[[127 135 116 150  99 119 152]
 [127 127 128 127 131 126 114]
 [146 118 130 127 133 136 127]] -> 119

[[135 121 135 150 130 125]
 [125 117 134 112 134 132]
 [139 113 131 119 118 133]] -> 130

[[143 136 157 127 120 111 116]
 [140 136 153 124 118 114 116]
 [141 138 153 126 122 110 117]] -> 111

[[126 123 129 132 129 115]
 [124 117 153 130 138 143]
 [153 151 143 121 146 134]] -> 129

[[150 123 126 121 127 129]
 [117 133 132 135 122 123]
 [142 129 121 129 135 133]] -> 127

[[111 112 105 126 122 141 133]
 [141 129 123 137 139 128 136]
 [132 102 110 130 115 128 126]] -> 141

[[117 128 134 137]
 [127 113  98 109]
 [126 135 128 133]] -> 134

[[145 142 142 114 116 142 143]
 [138 146 126 127 130 157 122]
 [138 125 146 117 109 114 150]] -> 142

[[136 113 135 107 128 130]
 [140 116 134 110 128 131]
 [126 138 120 144 130 130]] -> 128
---
102,101,102,98
144,155,149,104
-> 155

154,151,151,152
153,144,157,149
-> 144

140,139,152,118
126,143,128,152
-> 143

118,108,117,115
116,129,133,157
-> 129

127,103,121,120
135,115,129,120
-> 115

128,128,129,127
138,138,157,110
-> 138

129,123,123,153
123,125,125,117
-> 125

156,108,144,120
111,129,126,134
-> 129
---
Q: [136 140 121 117 111 121 102]
A: 117, 140

Q:
[[131 139 149 122 145 134 129]
 [124 147 130 135 140 120 129]
 [141 125 129 143 134 113 155]]
A: 135, 155

Q: [156 135 133 129 145]
A: 133, 156

Q: [113 147 127 105 125 110 120]
A: 105, 147

Q: [141 139 136 105 143]
A: 136, 143

Q:
[[131 142 149 148 119]
 [125 138 116 148 111]
 [130 151 121 128 136]]
A: 116, 151

Q: [121 102 154 117 101]
A: 154, 154

Q: [105 123 102 124 129  99 133]
A: 124, 133

Q: [128 105 117 132 122]
A: 117, 132
---
[[137 148 146 108 150 140]
 [138 152 149 104 151 143]
 [133 125 134 131 125 122]]: 140

[[121 125 131 127 130 129 127]
 [111 128 104 127 131 122 117]
 [133 129 127 128 126 127 124]]: 127

[[135 125 124 112]
 [ 98 130 123 155]
 [136 150 153 132]]: 112

[[124 125 129 125 131 129]
 [121 141 151 120 126 151]
 [115 132 120 118 114 122]]: 129

[[124 110 110 145 126 114 141]
 [143 145 148 109 132 150 106]
 [148 139 145 108 130 149 107]]: 141

[[132 136 123 117 108]
 [114 117 107 138 113]
 [116 119 146 129 154]]: 108

[[ 99 123 131 126 138 117 126]
 [108 133 117 125 133 140 133]
 [127 128 130 132 132 124 142]]: 126

[[124 133 122 155 119 124 155]
 [135 134 154 118 141 154 118]
 [117 116 111 124 115 108 123]]: 155

[[155 141 136 124 107 114 152]
 [105 112 125 122 150 137 139]
 [145 133 106 100 126 104  99]]: 152

[[128 129 129 129]
 [127 128 128 128]
 [153 135 131 139]]: 129
---
[[125, 148, 131, 132], [109, 124, 146, 104], [136, 129, 120, 146]] => 129
[[126, 115, 130, 134, 121], [129, 102, 153, 123, 122]] => 102
[[155, 121, 133, 126, 151, 128], [124, 121, 124, 131, 116, 142], [100, 125, 123, 129, 120, 146]] => 125
[130, 142, 134, 103, 109] => 142
[99, 116, 157, 98] => 116
[128, 155, 115, 140, 111] => 155
[137, 120, 105, 102, 144, 116, 115] => 120
[110, 101, 139, 153, 138, 134, 112] => 101
[140, 115, 152, 144, 119, 108] => 115
---
[[133 120 114 115 126]
 [104 138 140 106 134]
 [118 149 114 117 144]]	106

[[124 105 138 135 124 151 114]
 [140 129 117 127 134 125 126]
 [142 122 152 138 146 152 145]]	125

[[154 131 120 121 122 114]
 [125 112 150 149 151 112]
 [122 131 116 112 115 121]]	151

[[133 129 122 123 136]
 [129 123 130 116 131]
 [127 138 153 133 119]]	116

[[124 118 120 124 133 124 114]
 [137 139 130 136 130 135 123]
 [119 144 135 114 128 146 102]]	135

[[107 145 116 116 146 110]
 [136 141 119 125 150 112]
 [107 114 131 141 121 113]]	150
---
154  147  107  129  157 → 147

100  109  130  138  145  121  116 → 121

150  142  111  119  147 → 142

148  122  157  127  120  133   98 → 127

 99  136  137  134  121  120  139 → 134

124  103  153  114  113  138  135 → 124

141  117  150  126  129
146  153  145  139  154
130  103  115  117  125
→ 130
---
[[143 113 118 137]
 [155 114 117 117]] yields 137

[[148 128 125 145 151 133]
 [102 143 100 107 121 117]
 [148 137 133 100 136 140]] yields 137

[134 113 107 105 148 142] yields 113

[146 155 148 102 147 128 142] yields 148

[112 124 152 119 145 154] yields 124

[131 130 111 126 102 132] yields 130

[119 118 148 152 121 125] yields 118

[134 129 100 137 116] yields 134

[[118 106 109 106 105 133 105]
 [133 142 138 144 144 127 144]
 [130 147 142 145 145 128 145]] yields 142

[111 112 135  99 125 138 102] yields 135
---
[120 155 122 144 147]
122

[[121 142 133 153 137 140]
 [130 135 123 128 138 156]]
128

[[121 128 118 132 104 114 110]
 [122 128 119 132 106 115 110]
 [121 128 117 132 104 114 109]]
104

[112 110 138 113 123 157]
113

[123 157 107 145 109 150 148]
109

[[130 129 133 125 131]
 [122 127 110 127 149]
 [113 137  99 100 142]]
99
---
array([136, 111, 124, 150, 114, 100, 109]) gives 114

array([[103, 143, 151, 116, 125],
       [121, 117, 108, 144, 121]]) gives 151

array([126, 117, 104, 112]) gives 117

array([120, 144, 106, 122, 127]) gives 106

array([[124, 127, 123, 129, 128, 129],
       [123, 114, 125, 152, 116, 150],
       [126, 127, 126, 124, 128, 125]]) gives 129

array([122, 122, 103, 143, 115, 120, 117]) gives 115

array([[116, 152, 100, 132],
       [135, 128, 144, 136]]) gives 152
---
[122 142 151 109]
122

[[154 114 153 111 138]
 [123 129 145 132 139]]
145

[131 102 118 113 141 136]
131

[[117 127 108 136 145 141]
 [134 131 112 148 121 147]
 [127 122 112 131 117 154]]
147

[[124 111 150 115]
 [129 155 126 128]
 [125 119 146 142]]
146

[142 109 154  99]
109
---
[[124 130 113 156 121 141 145]
 [125 113 125 140 128 131 125]
 [130 133 101 146 135 140 136]]
145, 130

[113 108 125 150 114 121 134]
134, 113

[122 130 147 154]
154, 122

[[131 113 144 147]
 [121 136 106 103]
 [129 122 125 122]]
147, 129

[118 149 141 134 124 125]
125, 118

[[130 128 118 142 135 151 114]
 [141 149 131 138 114 121 130]
 [110 128 149 141 117 106 139]]
114, 110

[[124 124 123 122 133 124]
 [144 116 133 117 118 135]
 [140 122 129 157 132 130]]
124, 140

[139 106 137 120 123 124 130]
130, 139
